These are the activations of a small neural network, seen along a few directions. Each row is one input.
In each table, some parts of the input vary, and every possible input appears once, in random order.
A made-up example of a description, with smaller parts first: one of 5 places around a ring, together with either a single point or one of 9 places around a ring or (one of 3 separate values, together with one of 4 places along a line).
Shared parts are said once, and a part with two or three values counts as separate values.
In the rows, zero is written as 128.

Other details of the inputs shift rows strongly along two fixed directions, in all tables alike. That doesn't count.
These rows show it; all are for the same input, with only those details redrawn:
[131 115 135 142 123 158 127 114 122  88 130 130]
[131 114 136 141 124 157 129 114 121  90 130 131]
[131 116 135 144 123 157 127 114 122  88 131 130]
[133 113 140 141 126 157 133 114 121  91 129 132]
[131 115 136 142 124 156 129 114 121  89 130 131]
[129 116 132 142 121 160 121 113 122  86 130 128]
[130 115 134 143 122 158 125 114 121  88 130 129]
[123 142  88 121 129  87 104 139 116 125 116 156]

A family of inputs:
x1: [105 146 104 127 135  84 121 141 116 168 125 118]
x2: [181 100 214  90 161 103 249 145 137 199 117 152]
x3: [111 134  93 140 133  94 101 139 120 173 121 137]
x4: [123 143  86 121 130  88 103 139 115 124 116 154]
x5: [119 143  93 109 125  80 127 155 126 122 115 138]
x6: [118 107 137 161 124 163 122 107 127 134 136 110]
x7: [111 121 147 150 126 158 134 119 124 128 139  92]
x8: [143 144 102 107 116  96 105 147 142 163 120 139]
x9: [167  82 196 108 171  95 252 151 122 165 111 177]
x10: [130 168 104  98 119  96  92 144 131 152 121 123]
x11: [109 128  89 138 123  90 109 145 130 170 124 128]
x12: [138 149  89 108 109  96  91 141 143 156 122 134]
x13: [127 116 141 131 118 150 153 125 131  86 130 112]
x14: [113 106 124 160 110 160 118 114 137 126 140  99]
x15: [107 135  96 128 124  83 124 145 129 169 125 117]
x16: [113 119 150 154 131 162 128 114 117 133 139 106]
x17: [120 150 106 111 139  86 116 145 107 127 115 153]
x18: [129 110 128 139 114 156 132 120 132  85 131 121]
x19: [138 142 150 119 112 164 117 115 136 115 136  97]
x20: [133 113 140 142 127 158 131 119 122  91 128 133]
x21: [132 168 104 104 121 102  81 138 126 154 121 135]
x22: [106 114 138 148 147 163 130 108 157 131 156 111]
x23: [108 115 128 154 112 158 126 123 137 124 139  87]
x24: [140 141 149 125 116 169 108 108 130 118 137 109]
x25: [146 129 144 134 113 172 107 113 139 121 135 118]
x26: [110 122 140 154 125 164 118 108 117 128 141 101]
x27: [126 124 155 128 131 149 153 127 119  88 129 116]
x28: [146 128 143 133 111 171 107 108 139 121 135 117]
x29: [132 155 108  95 146  96 103 134 165 161 137 146]
x30: [156  92 203  98 202  95 252 140 145 165 128 184]
x31: [138 151 110  99 116  92 116 150 141 161 120 127]
x32: [113 156  95 107 130  81 113 145 114 118 117 136]
x33: [121 150 103 111 137  85 115 140 107 127 116 151]
What do these inputs look like to the network?
> one of 3 separate values, together with either a single point or (one of 2 separate values, together with one of 5 places around a ring)
The inputs of x25 and x3 match in every part but the choice among 3 separate values. If x24 is changed in the same way as x25 into x3, which row does it become?
> x26
List by row number the other rows that have the choice among 3 separate values in common with x30.
> x4, x5, x9, x13, x17, x18, x20, x27, x32, x33
Change only the place on the ring of 5 in x25. List by row number the other rows that result.
> x8, x10, x21, x31
Change only the choice among 3 separate values in x14. List by row number the other rows that result.
> x12, x18
